These are the activations of a small neural network, seen along a few directions. Each row is one input.
Each table varies a few parts of the input and shows all the possible inputs, shuffled.
Descriptions start from the smaller parts, as in this example, which fits no table here: one of 6 places along a line, together with either a single point or one of 11 places around a ring or (one of 3 separate values, together with one of 5 places around a ring).
Shared parts are said once, and a part with two or three values counts as separate values.

Other details of the inputs vary at random and push rows far along two fixed directions, the same in every table; ignore that.
To show where, the next rows are all for the same input, with only those details redrawn:
[-2 -5  3 -3 -7 -4  8  5 -5  3  1]
[  0  -1   6  -1  -5 -10  -2   7   1   4   7]
[-2 -5  1 -4 -6  0  9  3 -5  2 -2]
[-2 -6  0 -4 -6  1 11  3 -6  2 -3]
[ 1 -1  2 -1 -3 -2  0  3  0  1  1]
[ 0 -2  5 -1 -5 -8  1  6 -1  3  5]
[ 2  1  5  0 -3 -7 -5  4  3  2  5]
[ 10  15 -11   4  13  15 -24 -12  16 -12  -7]

Rows:
R1: [-2  0  6 -2 -5 -7  0  8  0  2  7]
R2: [ -5 -12 -40 -12  11  61  44 -36 -16 -14 -51]
R3: [-7 -8 -1 -1  1  0 14 -6 -2  5 -2]
R4: [-4  3  7  4 -3 -7 -6  5  0  1 11]
R5: [  7  17  -4   7  19   2 -27 -11  27  -8   4]
R6: [ 4  4  5  1 -2 -8 -7 10  1  0  6]
R7: [-2 -5 -1 -4 -6  2 11  2 -6  2 -4]
R8: [ 0  0  2  1 -3 -1  0  6 -7 -1  2]
R9: [ 12  18  -5  11  16   4 -36  -9  19 -11   1]
R10: [-2 -1  6  2 -4 -7 -3  2 -3  4  6]
R11: [-4  0  6  2 -5 -8 -1  4 -4  3  7]
R12: [ -1  -3   6   0   2 -12   3   1   9   6   7]
R13: [-2 -6  2 -1 -5 -2  3  2 -9  3  0]
R14: [ 2 -5 -1  0 -2  1  3  1 -7  2 -4]
R15: [-1 -5  0 -6 -6  2 10  5 -8  1 -3]
R16: [-2 -3  0 -1 -3  3  2  2 -8  0  0]
R17: [ 1 -2  0  0 -1  0 -1  1 -8  1 -2]
R18: [-4 -3  3 -1  2 -9  7 -2  9  6  4]
R19: [-2 -4  3  0 -4 -3  3  1 -4  3  2]
R20: [-9 -3  5  1  2 -9  7 -2  5  6  9]
R21: [ 4  0  0 -1 -3 -1  2  6 -3  0 -3]
R22: [-7 -5  1 -4  0 -3 16 -2  4  4  1]
R23: [ 0  1  4 -1 -3 -5  1  9 -1  0  5]
R24: [  3   0   6  -1  -4 -10  -3  11  -2   3   7]
R25: [  2  -3   7  -1  -5 -11  -3   9  -1   4   6]
R26: [  8  20  -9   5  13  13 -27  -9  17 -14  -2]
R27: [-8 -6 -1 -1  2  2 13 -5 -1  3  0]
R28: [ 4 -2  4 -1 -3 -8 -2  8 -2  3  2]
R29: [-6 -3  1 -1 -5  2  7  2 -8  1  2]
R30: [ 3 -2  4  2 -3 -7 -1  6 -4  3  2]
R31: [  9  15 -12   5  15  18 -24 -11   8 -13  -8]
R32: [ 11  12 -11   5  14  16 -25 -14  10 -11 -10]
R33: [-3  0  6  2 -3 -6  0  7 -4  1  7]
R34: [ -7  -9 -15  -5   6  22  26 -19  -3  -2 -20]
R35: [ 1 -2 -1  0 -2  2  3  1 -9  0 -4]
R36: [-2 -2  4  2 -3 -6  1  4 -6  2  4]
R37: [-9 -8 -1 -2  1  1 17 -8 -1  5 -3]
R38: [ 1 -2  4 -1 -4 -6  3  7 -2  2  2]
R39: [-3 -3  4  1 -5 -4  4  2 -4  3  3]
R40: [ 11  20  -5   7  13   6 -32  -7  21 -11   1]
Q: The inputs of R15 and R16 match in every part but one. If R23 is changed in the same way as R15 into R16, which row does it become?
A: R33
Q: What is each input in this table made of?
A: one of 5 places around a ring, together with either one of 2 separate values or one of 6 places around a ring
Q: Start at R40 and move only the place on the ring of 6, one step at a time. The first step leads to R7. Which rows follow, in order?
A: R25, R28, R21, R38
Q: Which other rows does R18 become when the choice among 2 separate values takes its other values? List them by row number.
A: R12

Rows:
R41: [  3 -11   7   1   4 -20   3  -4  12  13   4]
R42: [  0  -9 -16  -7 -13  32  17 -10 -23  -6 -25]
R43: [  2  -6 -35 -15   9  50  29 -31   0 -14 -49]
R44: [-21  -2 -16   9  16  30  10 -37 -10  -4 -12]
R45: [-11 -21  16   0  -5 -31  29   7   0  22  13]
R46: [ 19  17  -9   6  14  10 -45 -10  14 -11  -6]
R47: [-15 -19   2 -10  -6  -8  51   2  -7  12  -2]
R48: [ 12  30   3   9   9  -3 -48   7  23 -15  15]
R49: [ -1  -1   5  -5  -2 -16   5   9  14   5  11]
R50: [ -9  -7  31  -7 -31 -37   8  34 -10  15  30]
R51: [-28 -21   5  -9 -10   4  43 -10 -10  11   5]
R52: [  2   7  16   1 -14 -21 -21  16   1   5  20]
R53: [ 11  -3 -33  -6  12  51  13 -21 -19 -15 -46]
R54: [ -9 -15  16   0 -17 -22  22  30 -27   8  14]
R55: [  8  26  -4   7  22  -1 -31  -7  41 -10   8]
R56: [  8   1  13   8   0 -23 -15  17  -7   4  14]
R57: [ 13  29   5  14  13  -8 -46  10  20 -14  18]
R58: [ -4 -14   3   0 -10   0  26  14 -32   4  -6]
R59: [ 20  18  -8   4  10  13 -48 -15  17 -13  -6]
Q: What is each input in this table made of?
A: either one of 2 separate values or one of 6 places around a ring or one of 11 places around a ring
Q: Start at R50 and move only the place on the ring of 11, one step at a time. The first step leads to R48. Which rows follow, in order?
A: R57, R54, R58, R56, R53, R46, R59, R42, R52
